Each row below holds a small network's activations on one record, seen along a few directions.
After each row come some of the record's fields: VIFUD, KOVI, LIM, MUZUF.
Not every record has every field; a missing one is left out.
Other fields move the rows too, some of them a lot.
In the rows, 500 means zero.
Strong random noise was added to every row along 10 fixed directions; ignore it. To show where, here is one row again and again, with new noise each time:
340,639,277,352,552,528,672,493,450,797,499,596,679,407,713,474,365,377,400,515,178,502,421,464,32,370,421,452
468,411,446,532,451,346,328,695,776,820,486,424,548,500,609,557,124,409,563,432,463,553,386,604,548,564,486,534
239,503,378,497,509,310,699,611,322,577,161,483,729,449,571,352,422,633,660,459,428,430,424,621,559,397,551,335
523,578,709,477,443,531,476,518,634,565,619,551,489,356,824,737,571,421,359,499,369,510,475,348,535,575,405,553
638,537,805,493,414,550,469,386,731,633,580,653,607,548,751,699,344,267,310,489,392,606,667,428,260,620,446,719
408,365,617,543,419,507,729,796,238,588,333,554,514,399,722,492,408,406,312,473,295,600,551,622,439,416,415,218
641,397,496,613,451,588,281,685,552,474,592,376,429,633,429,630,332,438,449,415,611,554,641,564,558,364,509,373
465,611,599,420,487,502,496,329,736,652,563,656,655,515,774,621,377,349,445,534,340,518,487,380,295,600,463,694
428,459,218,359,423,719,337,497,540,410,612,568,273,459,300,616,736,468,561,490,298,287,509,357,527,700,350,447
314,748,456,425,578,348,570,594,484,694,413,370,726,229,729,582,614,645,614,498,426,379,266,373,647,326,462,455
322,489,536,455,401,331,524,263,806,510,424,694,509,468,782,578,517,514,529,479,357,400,451,424,560,908,474,700
403,480,336,505,445,396,571,289,584,531,310,556,552,577,384,498,530,491,378,421,487,365,768,538,285,670,403,566

491,597,243,360,574,604,450,546,526,741,574,422,497,404,332,538,525,396,465,506,359,418,475,416,318,440,359,498 => VIFUD: naf / KOVI: lunoz / LIM: bas / MUZUF: rezu
389,353,366,504,474,415,537,487,474,481,227,533,486,614,184,302,477,576,689,479,552,358,540,630,710,706,547,548 => VIFUD: gil / KOVI: neso / LIM: bas / MUZUF: lek
320,554,303,345,511,544,615,450,371,473,597,562,390,242,520,502,836,595,476,572,326,378,362,356,390,550,328,433 => KOVI: neso / LIM: bas
563,449,801,503,339,332,634,384,603,607,350,707,668,503,650,442,309,456,523,446,440,624,600,650,219,729,567,793 => VIFUD: fizuf / KOVI: neso / LIM: ber / MUZUF: lek
455,484,373,537,500,528,368,574,589,556,565,419,455,492,462,626,517,504,444,497,519,415,530,468,548,482,384,413 => VIFUD: sodu / KOVI: neso / LIM: bas / MUZUF: rezu
737,524,771,503,241,305,609,523,662,660,482,633,466,219,859,649,539,666,424,222,309,510,600,577,298,813,610,809 => VIFUD: naf / KOVI: neso / LIM: bas / MUZUF: rezu
583,631,412,413,470,512,252,582,621,636,618,312,474,323,311,622,593,551,675,428,532,450,395,427,546,488,448,619 => VIFUD: fizuf / KOVI: neso / LIM: ber / MUZUF: lek
522,253,737,611,434,745,534,551,374,232,611,681,322,707,600,537,427,277,268,631,492,707,638,532,462,505,436,299 => VIFUD: fizuf / KOVI: lunoz / LIM: bas / MUZUF: lek
542,571,615,450,362,365,566,527,541,486,595,562,519,249,932,555,491,714,676,302,315,626,305,564,386,610,731,615 => VIFUD: fizuf / KOVI: neso / LIM: bas / MUZUF: lek
574,433,505,583,488,407,561,470,523,384,539,566,394,567,670,417,457,657,512,438,555,475,430,574,645,570,716,538 => KOVI: neso / LIM: bas
397,480,442,536,552,225,442,628,655,850,379,221,539,302,381,519,452,501,431,469,639,478,452,561,668,543,287,516 => VIFUD: gil / KOVI: neso / LIM: bas / MUZUF: lek
428,510,776,478,507,497,399,447,707,555,614,615,623,533,660,575,404,330,535,718,538,586,335,399,526,536,357,644 => VIFUD: fizuf / KOVI: neso / LIM: ber / MUZUF: lek
428,497,290,505,562,570,495,606,380,498,579,346,307,410,335,517,688,519,345,539,559,415,496,457,570,406,329,309 => VIFUD: fizuf / KOVI: neso / LIM: bas / MUZUF: lek
484,458,349,659,621,495,551,220,544,228,507,531,393,875,441,390,502,505,318,557,736,429,644,513,578,496,593,446 => VIFUD: fizuf / KOVI: lunoz / LIM: ber / MUZUF: lek
571,613,484,434,551,501,412,320,754,669,603,510,585,583,549,524,263,330,508,471,460,591,467,468,307,567,592,724 => VIFUD: fizuf / KOVI: lunoz / LIM: ber / MUZUF: lek
506,412,615,520,327,446,529,634,349,489,133,477,571,388,200,556,707,592,598,383,501,348,773,592,586,653,376,485 => VIFUD: sodu / KOVI: lunoz / LIM: ber / MUZUF: rezu
359,450,566,391,438,543,631,427,415,359,360,648,430,427,542,431,616,488,654,499,296,505,403,473,695,784,559,505 => VIFUD: fizuf / KOVI: lunoz / LIM: bas / MUZUF: lek
650,529,563,446,460,609,520,543,435,495,513,511,429,416,442,546,605,496,511,422,393,469,549,466,553,575,568,552 => KOVI: lunoz / LIM: bas
515,376,594,385,478,694,542,473,417,503,337,692,486,603,103,427,634,299,519,672,405,343,652,435,588,702,311,596 => VIFUD: naf / KOVI: neso / LIM: bas / MUZUF: rezu
430,435,371,514,451,511,411,309,617,263,601,579,320,587,448,519,679,584,505,522,559,381,530,443,540,693,449,547 => VIFUD: gil / KOVI: neso / LIM: ber / MUZUF: duzoz
327,468,472,503,678,577,774,308,364,599,303,604,586,696,269,378,545,182,68,776,545,412,768,424,377,448,166,418 => KOVI: neso / LIM: bas
515,441,444,393,450,607,340,415,540,457,506,646,611,647,174,391,409,454,813,586,477,470,483,513,306,560,513,669 => KOVI: neso / LIM: ber
514,602,256,329,574,896,258,312,548,282,939,594,381,641,462,581,538,384,620,589,373,551,384,288,286,394,527,485 => VIFUD: fizuf / KOVI: neso / LIM: bas / MUZUF: lek
572,634,263,536,506,571,325,529,455,334,577,303,430,465,311,641,781,747,577,381,623,281,596,414,633,350,534,396 => VIFUD: sodu / KOVI: neso / LIM: ber / MUZUF: rezu
276,447,539,508,515,642,379,509,579,408,538,628,618,665,687,565,320,344,577,678,429,563,397,422,502,425,406,336 => VIFUD: sodu / KOVI: lunoz / LIM: ber / MUZUF: rezu
436,492,521,424,491,664,412,692,471,481,719,450,225,280,581,660,739,399,426,593,348,522,279,325,754,563,298,336 => VIFUD: fizuf / KOVI: lunoz / LIM: ber / MUZUF: lek
573,573,686,585,587,474,558,431,533,494,488,414,525,552,573,530,516,437,344,518,638,552,555,458,646,467,518,529 => VIFUD: fizuf / KOVI: lunoz / LIM: bas / MUZUF: lek
267,502,484,450,618,506,574,349,552,471,572,639,460,514,561,487,683,410,361,802,504,371,341,300,625,557,249,479 => KOVI: neso / LIM: ber
632,652,613,510,533,571,421,519,600,610,640,420,496,378,591,751,694,452,318,507,483,408,569,312,567,476,380,550 => VIFUD: sodu / KOVI: lunoz / LIM: ber / MUZUF: rezu
592,488,366,581,456,305,331,567,615,540,396,277,514,496,251,508,461,736,663,316,746,406,599,627,636,487,586,572 => VIFUD: naf / KOVI: neso / LIM: bas / MUZUF: rezu
402,572,356,449,588,505,525,493,437,566,522,434,563,473,438,429,468,478,548,549,509,523,407,487,415,368,483,458 => VIFUD: fizuf / KOVI: neso / LIM: bas / MUZUF: lek
686,632,652,442,482,560,394,429,662,663,492,387,463,389,223,709,737,340,330,468,540,378,711,356,571,693,303,737 => VIFUD: fizuf / KOVI: lunoz / LIM: ber / MUZUF: lek
650,619,737,420,525,564,482,580,573,699,588,513,588,384,628,592,421,378,529,529,397,581,385,394,545,473,537,659 => KOVI: lunoz / LIM: bas
646,272,590,417,403,817,335,457,619,480,618,791,422,815,281,462,203,149,548,594,355,641,657,544,218,712,472,647 => KOVI: lunoz / LIM: bas
512,493,236,370,543,642,365,596,346,571,430,424,684,631,53,309,279,450,885,472,470,558,445,634,264,296,616,451 => VIFUD: fizuf / KOVI: lunoz / LIM: ber / MUZUF: lek
482,310,231,525,518,572,358,509,496,348,586,536,392,785,369,321,239,501,672,505,537,578,447,641,472,433,657,371 => VIFUD: modiz / KOVI: neso / LIM: bas / MUZUF: rezu
278,667,384,354,537,342,796,490,275,676,269,487,700,191,518,391,702,594,511,505,328,384,411,474,314,439,381,474 => KOVI: neso / LIM: ber
780,505,709,519,500,496,208,631,697,725,461,307,638,574,143,569,248,377,703,448,714,571,581,544,689,465,559,736 => KOVI: lunoz / LIM: bas

Here are new rows. What are their fields?
643,553,407,449,552,594,343,633,520,568,662,487,520,555,341,469,446,542,691,563,544,418,341,466,545,332,595,574 => KOVI: neso / LIM: ber
498,681,626,416,615,732,494,387,483,576,453,576,769,635,360,598,579,302,450,684,479,375,659,288,477,359,351,567 => VIFUD: sodu / KOVI: neso / LIM: bas / MUZUF: rezu
642,575,834,532,502,654,326,528,495,277,648,480,606,617,614,601,443,473,683,547,637,660,435,429,710,305,648,524 => VIFUD: fizuf / KOVI: neso / LIM: ber / MUZUF: lek
533,524,655,423,508,607,375,529,692,556,743,576,368,420,732,628,483,375,537,596,382,574,222,339,695,646,488,602 => VIFUD: fizuf / KOVI: lunoz / LIM: bas / MUZUF: lek
535,347,581,565,576,656,271,399,737,361,654,634,507,947,496,462,120,266,596,676,630,602,457,481,707,508,609,555 => KOVI: neso / LIM: bas
623,460,321,460,390,746,476,620,282,356,638,524,294,416,474,586,664,567,454,337,277,463,641,518,298,485,530,319 => VIFUD: sodu / KOVI: neso / LIM: bas / MUZUF: rezu
355,447,408,483,549,475,766,253,421,523,348,650,564,657,492,300,351,330,334,536,421,604,643,599,140,584,495,503 => VIFUD: fizuf / KOVI: lunoz / LIM: bas / MUZUF: lek
402,413,575,619,569,361,480,313,611,413,492,543,673,779,625,374,174,451,521,593,703,690,507,611,407,394,580,515 => VIFUD: gil / KOVI: neso / LIM: ber / MUZUF: lek
481,421,293,354,404,501,502,543,547,700,451,534,343,364,343,413,459,405,564,382,223,485,429,585,369,827,489,584 => VIFUD: fizuf / KOVI: lunoz / LIM: ber / MUZUF: lek
355,808,659,524,571,229,820,258,465,622,294,442,783,266,800,553,726,638,273,509,573,460,569,408,356,395,392,596 => VIFUD: fizuf / KOVI: neso / LIM: bas / MUZUF: lek
486,452,740,498,603,556,665,737,255,666,274,485,683,530,397,355,362,315,511,654,484,586,453,561,708,344,485,393 => KOVI: lunoz / LIM: bas
505,284,345,498,552,750,378,648,475,637,638,605,465,784,230,408,148,167,388,724,483,613,542,565,202,317,335,374 => KOVI: neso / LIM: bas
774,704,600,597,453,237,455,594,548,723,569,125,564,163,588,672,551,737,399,188,685,618,596,592,343,322,580,615 => VIFUD: fizuf / KOVI: neso / LIM: bas / MUZUF: lek
308,638,459,431,666,532,520,585,510,799,467,473,734,459,563,551,451,330,417,733,448,438,373,349,450,254,227,404 => VIFUD: sodu / KOVI: lunoz / LIM: ber / MUZUF: rezu
521,436,417,674,453,74,628,547,653,770,408,384,441,362,701,478,376,623,187,349,624,496,577,698,319,571,444,547 => KOVI: neso / LIM: ber
503,625,427,404,579,588,453,339,538,593,506,494,578,531,211,447,588,391,544,607,501,420,490,377,347,508,395,651 => VIFUD: fizuf / KOVI: lunoz / LIM: ber / MUZUF: lek
822,569,656,447,372,484,545,646,325,592,351,463,650,356,326,464,469,658,743,247,452,549,619,655,305,450,761,687 => KOVI: lunoz / LIM: bas
630,692,266,432,525,582,350,421,383,206,600,351,455,432,243,517,820,875,868,344,633,319,449,404,620,352,757,534 => KOVI: lunoz / LIM: bas
315,477,224,615,665,357,622,257,567,438,484,461,377,643,522,399,555,501,165,595,662,388,571,468,539,515,394,371 => KOVI: lunoz / LIM: ber
